A small network was trained on invented records. Each row is its activation on one of them, seen along a few directions.
Records have a field called V. Each example row is followed by its value.
Other fields move the rows too, some of them a lot.
In the rows, zero is written as 500.
Strong random noise was added to every row along 2 fixed directions; ignore it. To show where, here is one row again and again, with new noise each time:
[603 450 512 531 475 363 352 453 519 703 464 483 518 519 621 467 389 422
 600 192 538 505 574 427]
[392 356 600 669 421 425 399 525 596 465 305 431 524 203 501 450 303 432
 715 390 469 581 468 426]
[701 563 455 440 465 394 403 400 433 756 604 572 491 674 637 530 487 446
 489 241 605 482 622 441]
[695 695 424 391 395 510 545 365 339 638 729 695 446 680 559 637 597 503
 382 517 670 507 618 469]

[403 502 640 519 258 555 409 512 558 367 485 532 372 234 517 569 434 458
 665 520 613 665 562 409]  v8
[515 684 491 366 337 599 507 443 414 410 629 646 357 525 513 608 602 504
 437 660 637 552 594 471]  v11
[509 589 472 472 441 579 514 470 444 374 559 617 418 475 434 606 502 521
 430 703 460 520 482 469]  v7
[687 504 410 446 607 392 460 411 461 768 534 509 546 781 559 452 522 475
 352 338 438 409 549 466]  v10
[496 340 578 550 412 401 338 592 589 623 404 452 454 380 580 467 314 481
 673 241 462 595 581 397]  v8
[525 441 550 492 514 428 423 484 560 575 440 479 443 542 562 433 419 455
 527 368 412 553 536 350]  v10
[477 458 585 521 364 488 424 540 524 444 478 605 391 269 522 555 411 521
 657 571 493 629 531 345]  v6
[372 455 575 637 456 552 573 518 553 407 424 479 529 290 414 541 465 474
 563 616 556 586 498 539]  v1
[673 413 447 546 601 357 412 520 583 764 412 465 555 598 558 451 392 469
 534 204 453 461 541 428]  v1
[464 559 453 538 553 517 600 421 504 508 594 279 633 637 575 502 735 402
 489 368 688 374 477 721]  v2
[376 475 557 564 545 579 566 573 513 375 449 495 553 337 365 423 450 514
 500 604 481 466 443 606]  v9
[418 354 529 588 604 441 398 494 581 546 391 259 612 440 561 370 451 389
 614 221 517 420 446 604]  v11
[537 420 498 449 521 390 360 493 549 680 467 497 471 648 646 415 399 467
 559 203 411 495 565 444]  v7
[684 557 468 349 558 430 433 411 524 673 606 585 450 729 568 495 484 553
 367 373 491 515 622 339]  v10
[467 601 458 431 458 572 587 548 447 453 598 564 446 456 434 610 566 583
 480 696 531 517 393 530]  v3
[401 590 546 474 306 585 546 494 418 337 578 577 405 420 460 568 577 566
 475 737 611 595 532 525]  v5
[595 450 517 439 478 362 302 531 523 653 456 510 439 554 639 445 404 523
 567 275 462 517 561 382]  v5
[496 513 440 544 600 464 664 513 490 484 521 381 610 584 500 520 658 517
 497 501 512 396 412 610]  v2
[510 522 453 550 500 555 522 518 444 455 480 595 494 493 434 535 501 515
 407 696 488 470 474 513]  v5
[509 488 527 465 560 500 450 551 535 435 482 562 512 422 437 422 404 529
 497 476 404 494 439 425]  v9
[365 370 609 635 355 502 455 606 565 378 414 525 425 173 471 509 367 508
 693 601 471 638 500 397]  v6
[328 314 529 650 666 451 552 532 612 426 323 225 651 400 464 327 406 447
 634 395 443 418 421 600]  v4
[478 383 568 542 519 427 361 488 602 560 329 373 536 465 553 365 329 395
 621 293 382 513 506 442]  v7
[467 473 534 555 388 540 581 536 492 349 442 690 419 218 337 598 356 582
 575 844 407 628 454 340]  v6
[402 567 567 479 380 638 594 474 479 279 514 634 352 374 443 589 515 535
 473 836 500 645 460 417]  v4
[657 596 541 385 371 431 350 477 496 618 592 610 353 532 620 586 468 481
 574 337 595 604 621 355]  v8
[490 574 476 471 482 583 626 468 485 359 542 620 483 421 368 585 572 549
 405 829 426 574 459 399]  v2
[676 613 522 338 396 441 419 452 509 669 662 597 409 651 637 561 568 450
 511 279 655 616 642 408]  v9
[464 493 431 592 604 541 584 507 450 460 510 402 609 508 443 488 586 479
 481 525 547 396 407 673]  v11
[257 469 594 516 386 580 580 582 520 311 458 472 464 229 433 507 536 499
 635 660 564 598 375 543]  v3
[533 522 476 491 508 544 536 504 460 535 508 573 437 573 481 525 475 578
 432 646 437 514 522 454]  v4
[444 472 609 540 356 448 359 560 564 558 502 397 437 408 638 555 482 409
 664 321 659 553 588 553]  v3
[449 379 555 587 543 436 451 487 615 490 394 362 590 395 480 461 452 419
 537 393 477 510 517 504]  v1

Here are new rows. What is V for each?
[504 523 502 452 458 535 527 480 489 526 518 602 422 572 534 509 494 536
 442 578 458 538 526 403]  v4
[510 443 409 560 648 411 535 518 555 618 512 296 642 681 588 421 594 476
 553 281 557 385 487 627]  v2
[450 668 576 454 239 567 477 472 453 423 660 497 384 404 597 671 644 440
 552 558 761 572 600 558]  v3
[493 434 542 553 420 482 475 568 590 536 497 525 499 407 488 514 436 517
 596 446 504 604 531 464]  v9
[438 558 505 505 453 592 629 458 448 416 530 585 454 483 378 535 543 542
 409 812 475 571 519 475]  v10
[683 439 360 485 723 356 407 503 471 803 532 382 639 794 629 403 519 470
 475 106 472 320 508 567]  v11
[494 565 442 476 460 541 548 443 432 467 551 588 492 553 461 543 553 545
 393 628 467 460 484 536]  v7
[579 543 435 473 529 513 570 485 443 560 542 603 500 633 450 480 451 557
 415 649 391 496 534 479]  v7
[552 514 559 473 412 445 444 449 467 611 555 564 431 502 557 526 455 450
 569 377 591 589 638 441]  v6
[523 561 551 498 359 494 426 451 469 506 594 500 414 428 593 576 562 401
 564 423 683 571 603 520]  v6
[621 376 470 515 630 370 348 509 560 797 432 423 546 708 571 392 393 415
 454 229 417 431 572 433]  v10
